A small network was trained on made-up records. Each row is its average activation on records with the value named, seen along a few directions.
Values that are neighbours, or in one group, have similar rows; names and order tell nothing.
Random noise pushes rows far along 4 fixed directions. That doesn't count. These rows show it; they differ only by the noise:
-117   41 -446 -157  256   61  300    5  -95   57   21  108   19    3 -435  216  167  -89  128
  73 -175 -287   57  146   46  147 -227  -14   76   37   97 -127   85 -381   11  180  567   49
 207  213  339 -136   26  -73 -293 -106  231   14   71 -164    7    1  491  403 -102   52  -95
 -12  248 -109 -125  196   -7   26 -128   83  -16  119  -12 -129  110  111  269  -21   96  -39
-148  -22 -124  -54  184  -38  -81 -196  -63  114  -20   12  148   76 -115  200 -185 -550  -45
 -49   15   32 -132  122  -49 -146  -83    0  115  -44  -53  232  -27   19  327 -149 -604  -18


Values of H:
h3:  138 -490   30    3 -289  -22   -6  325   51   45 -246 -142  430 -338 -412  101  -46   61  296
h11:  164   63  348  198 -316  149 -259 -154   66  -90   -6   23  -85 -248  149 -213   26  534  -37
h1:  -77   94 -278   42  172   60   78 -151  147  -54  103  258  -91  203  -53   17  163  327   54
h7: -202 -286 -123  331  -90  -19  447 -223 -241 -104  172  -79 -261  121 -236 -239   -4  418   35
h6:  194 -205  155  152   -2   73  -12  117  125 -112  -54  -75  -93  109  389 -164   45  280 -206
h15:  -87   77    1 -187  102 -107  103  283 -147   45  190  216  126 -210  -48 -143  -74 -838  134
h12: -398  269 -277  211  173  -44   92 -236  -69  -63  201   93 -491  448  123 -401 -241  309 -308
h9:    7  119 -316 -123 -241  123  186  244 -298   69  -74  200  133   -3 -234    3   27 -139   57
h10: -168  212  219   56  -56   95 -152    5   25  -74  -23   32 -105  -91   14 -112   23  -47  -71
h13: -208  489  -95 -181    5 -172  374  200    1 -376  203  -47 -195  -99  101  136  171 -201   86
h4: -270   59 -129  -41  176   31  158  -58  -47   85  202  160 -394  160   63 -378 -122  -11 -108
h14:  251   84    0  205 -227    5 -191  -75  -36   83 -125   -9  -74  194  116 -308   -8  374  -80
h2:   75 -333  221  209   59  -39 -178 -142 -111   -2 -248  -87   16  189  212 -307  -43   24 -170
h5:  252 -183  -28 -141   19   61   68  127   30  143 -155 -111  181 -228 -323  342  341  -79  172
h8: -407  338 -107  133  176  -94 -229 -282  162 -250  165  -77 -281  497  374 -376 -597   44 -207
The values of H form a star with 7 arms.
Name the neighbours of h13, in listed order.
Answer: h7, h12
Name the neighbours of h3, in listed order.
Answer: h8
Name the neighbours of h11, in listed order.
Answer: h10
Name the neighbours of h5, in listed order.
Answer: h1
Name the neighbours of h15, in listed order.
Answer: h4
